A small network was trained on invented records. Each row is its activation on one of them, seen along a few directions.
After each row come some of the record's fields: N, Y, W, G.
Other fields move the rows too, some of them a lot.
In the rows, zero is written as 500.
Random noise pushes rows far along 12 fixed directions. That doesn't count. These rows show it; they differ only by the noise:
[499 533 410 272 819 624 781 597 455 374 572 410 219 732 455 573 207 438
 477 413 558 793 449 671 240 662 591]
[ 69 635 438 543 336 847 554 584 496 301 488 621 460 627 537 424 454 448
 401 605 747 393 597 750 320 914 446]
[546 353 315 235 624 225 456 368 510 331 450 455 582 693 709 662 532 479
 667 600 160 806 377 412 299 310 581]
[422 429 551 451 557 564 404 466 422 354 401 579 451 471 682 521 609 441
 545 603 596 365 338 539 547 522 460]
[420 525 531 503 404 524 230 317 430 513 699 281 149 626 627 479 598 246
 448 435 710 464 378 646 567 523 577]
[444 736 390 523 412 418 720 613 642 427 448 365 567 319 419 515 526 408
 635 261 464 484 553 490 478 653 560]
[454 583 670 552 651 451 607 376 459 474 375 685 465 468 481 706 397 463
 377 446 332 385 400 454 436 554 423]
[564 479 630 512 484 629 570 527 426 388 381 488 487 359 647 662 514 557
 356 582 622 560 449 517 527 640 503]
[416 728 524 577 505 700 603 514 579 414 395 377 403 465 654 670 761 317
 435 407 575 546 339 638 474 719 482]
[336 413 318 414 414 476 437 642 544 473 353 564 553 466 710 489 567 486
 842 521 580 388 359 387 502 371 357]
[355 438 424 473 440 363 332 400 593 594 488 598 499 664 658 644 508 430
 674 514 368 495 390 369 460 279 399]
[313 390 422 397 491 657 413 657 470 358 520 609 445 494 542 309 479 495
 640 576 816 353 508 588 493 611 465]
[466 457 407 337 662 702 628 633 370 511 444 519 188 631 549 581 258 528
 357 390 634 732 495 559 185 600 359]
[700 512 437 417 423 261 335 265 411 606 449 275 252 505 687 658 494 411
 346 251 239 701 561 373 471 211 481]

[460 510 553 523 665 504 543 530 571 483 264 760 656 430 524 643 710 533
 458 476 303 466 421 383 383 509 318] -> N is n1, Y is y1, W is w1, G is g3
[453 422 566 651 268 502 342 556 525 721 585 468 525 447 530 547 534 582
 621 575 716 448 419 374 607 431 433] -> N is n2, Y is y1, W is w2, G is g3
[399 592 343 484 426 214 404 366 423 330 442 283 548 445 590 428 874 317
 606 429 301 461 340 505 383 578 571] -> N is n1, Y is y1, W is w1, G is g3
[594 730 640 663 486 416 684 453 721 551 627 454 753 343 337 675 668 414
 559 431 356 532 352 483 576 682 649] -> N is n1, Y is y2, W is w4, G is g2
[511 577 521 505 580 173 445 279 436 376 543 421 538 405 238 327 500 375
 461 313 245 287 604 457 484 572 639] -> N is n1, Y is y1, W is w1, G is g3
[299 639 468 528 439 518 623 517 422 394 473 473 472 626 596 641 478 409
 591 614 493 440 219 591 401 614 497] -> N is n2, Y is y2, W is w2, G is g3
[378 545 466 461 580 621 885 722 521 242 454 550 741 610 440 583 407 638
 573 762 542 678 432 628 361 791 608] -> N is n2, Y is y2, W is w1, G is g3
[619 730 492 583 378 285 540 356 574 513 621 206 504 442 398 572 641 391
 486 329 314 599 501 528 564 510 695] -> N is n2, Y is y2, W is w2, G is g3
[600 302 522 310 814 432 446 460 316 228 505 456 493 519 537 306 654 489
 550 650 553 510 345 603 434 593 633] -> N is n2, Y is y1, W is w1, G is g3
[480 464 263 400 235 478 361 620 397 395 353 540 544 366 530 205 474 639
 467 426 498 419 911 466 543 362 418] -> N is n2, Y is y2, W is w1, G is g3
[568 465 576 531 432 372 153 247 565 467 612 424 511 498 573 502 929 339
 418 526 436 508 448 508 631 427 592] -> N is n1, Y is y2, W is w3, G is g3
[268 770 564 701 487 492 564 552 776 616 719 606 539 505 195 411 516 302
 727 356 609 177 390 571 662 613 516] -> N is n2, Y is y3, W is w3, G is g2
[443 596 354 515 395 590 548 647 612 460 325 519 611 481 703 581 687 505
 625 518 487 506 491 478 605 361 423] -> N is n2, Y is y2, W is w4, G is g3
[402 591 806 604 828 623 517 249 482 595 784 761 391 671  93 448 379 352
 268 498 510 313 344 681 254 869 496] -> N is n2, Y is y3, W is w4, G is g2
[731 224 452 230 762 315 767 534 143 368 360 434 441 461 535 608 131 762
 479 642 397 786 292 383 213 484 494] -> N is n2, Y is y3, W is w3, G is g2
[714 420 600 492 602 576 484 536 325 337 269 414 529 265 630 556 821 605
 180 579 556 666 533 490 502 573 505] -> N is n1, Y is y1, W is w3, G is g3
[641 322 581 451 621 361 662 643 603 581 585 745 812 430 295 662 226 742
 625 659 418 672 423 295 329 538 506] -> N is n2, Y is y3, W is w2, G is g2
[622 549 356 294 769 534 919 760 554 113 384 378 774 359 426 325 480 577
 781 585 437 575 582 647 591 629 812] -> N is n1, Y is y2, W is w2, G is g2
[420 581 345 602 276 634 436 692 572 713 392 462 483 332 467 405 728 492
 512 267 700 490 587 407 388 564 248] -> N is n2, Y is y2, W is w3, G is g3
[516 647 577 574 443 536 788 537 720 378 658 424 804 588 352 601 395 630
 546 690 457 693 658 586 650 633 803] -> N is n2, Y is y2, W is w3, G is g3
[553 537 408 449 567 277 634 634 446 284 220 559 710 106 385 366 682 536
 565 369 341 343 566 368 441 577 461] -> N is n1, Y is y1, W is w1, G is g3
[512 552 588 575 491 547 417 407 496 543 546 486 411 501 517 499 539 419
 409 482 542 448 464 544 590 513 496] -> N is n2, Y is y3, W is w3, G is g2
[207 359 220 420 342 497 234 583 491 454 446 675 683 486 443 133 717 614
 548 531 486 445 744 436 212 519 309] -> N is n1, Y is y3, W is w3, G is g2
[583 294 528 467 422 378 343 468 474 628 605 544 535 617 503 549 360 619
 508 617 488 655 546 381 509 313 508] -> N is n2, Y is y2, W is w1, G is g1
[272 586 368 516 435 629 587 528 533 642 389 595 442 696 550 617 413 515
 502 440 386 569 523 456 254 486 289] -> N is n1, Y is y2, W is w4, G is g3
[720 477 655 546 607 646 372 510 544 752 499 629 300 457 503 592 493 533
 279 315 570 558 615 421 610 306 350] -> N is n2, Y is y1, W is w4, G is g3
[323 552 368 611 232 447 228 411 447 624 536 336 331 509 525 356 698 374
 382 350 595 447 644 479 423 499 417] -> N is n1, Y is y1, W is w3, G is g3
[442 418 542 534 328 301 366 371 695 534 768 307 555 546 479 570 537 333
 649 548 569 586 407 491 525 624 716] -> N is n1, Y is y3, W is w1, G is g2
[512 513 490 480 517 442 202 336 533 466 624 531 408 669 533 445 747 370
 384 487 435 517 547 583 604 319 543] -> N is n2, Y is y2, W is w3, G is g3
[735 374 494 382 566 496 423 565 415 438 532 424 382 357 400 388 536 594
 159 327 576 774 813 505 353 630 553] -> N is n1, Y is y1, W is w1, G is g3
[417 618 604 496 654 619 501 363 269 363 343 527 180 600 605 536 516 344
 258 450 448 382 368 689 436 562 405] -> N is n2, Y is y2, W is w1, G is g3

Here are new rows. What are their fields?
[477 540 468 570 214 279 517 559 491 511 650 419 704 225 251 314 369 580
 597 453 557 351 621 422 474 672 603] -> N is n2, Y is y3, W is w2, G is g2
[563 452 628 475 668 462 627 450 383 538 411 683 386 557 428 738 208 591
 177 439 356 662 557 427 246 566 405] -> N is n2, Y is y1, W is w1, G is g3
[713 583 575 412 677 245 657 367 422 445 609 293 287 377 412 547 293 273
 640 314 401 376 223 520 593 524 693] -> N is n1, Y is y3, W is w2, G is g2
[574 469 482 507 439 224 494 483 411 578 514 269 442 309 350 406 472 502
 467 336 447 497 581 388 452 462 554] -> N is n1, Y is y3, W is w1, G is g2
[602 538 553 521 629 467 506 391 619 481 226 656 773 380 635 609 787 528
 585 548 112 389 399 384 587 331 402] -> N is n1, Y is y3, W is w2, G is g2
[402 604 585 543 502 430 490 283 471 452 639 408 493 594 402 525 542 343
 395 503 399 527 413 633 348 734 629] -> N is n2, Y is y2, W is w1, G is g2
[440 397 511 419 681 382 422 490 460 401 500 811 597 535 354 389 431 601
 543 562 377 354 553 459 442 434 467] -> N is n2, Y is y1, W is w2, G is g3
[282 516 669 683 343 365 528 459 422 526 588 613 655 460 338 593 412 590
 451 671 561 362 364 417 405 692 471] -> N is n2, Y is y1, W is w3, G is g3
[688 493 559 574 270 714 541 678 406 628 529 246 436 235 674 517 565 508
 623 510 917 497 233 507 677 608 481] -> N is n2, Y is y2, W is w4, G is g2
[617 497 572 508 522 614 412 479 584 462 600 460 449 422 391 368 581 487
 238 398 616 598 780 624 541 651 595] -> N is n2, Y is y3, W is w1, G is g2
[579 380 623 431 785 551 617 498 564 442 542 685 547 490 350 620 379 519
 391 564 525 617 429 538 264 765 538] -> N is n2, Y is y3, W is w2, G is g2
[467 622 367 499 537 504 530 484 745 781 566 527 353 735 376 560 351 469
 426 181 290 721 820 409 394 299 410] -> N is n1, Y is y1, W is w3, G is g3
[456 402 527 462 550 539 375 354 255 511 300 722 399 443 545 370 423 548
 269 468 369 291 582 444 356 466 262] -> N is n1, Y is y3, W is w3, G is g2
[481 519 487 438 470 356 619 497 333 337 553 243 357 493 508 472 335 441
 584 513 589 504 384 580 516 615 669] -> N is n2, Y is y1, W is w1, G is g3
[475 749 633 631 586 339 641 381 695 548 622 576 479 518 231 453 202 392
 577 298 345 203 784 514 880 354 702] -> N is n2, Y is y1, W is w4, G is g3
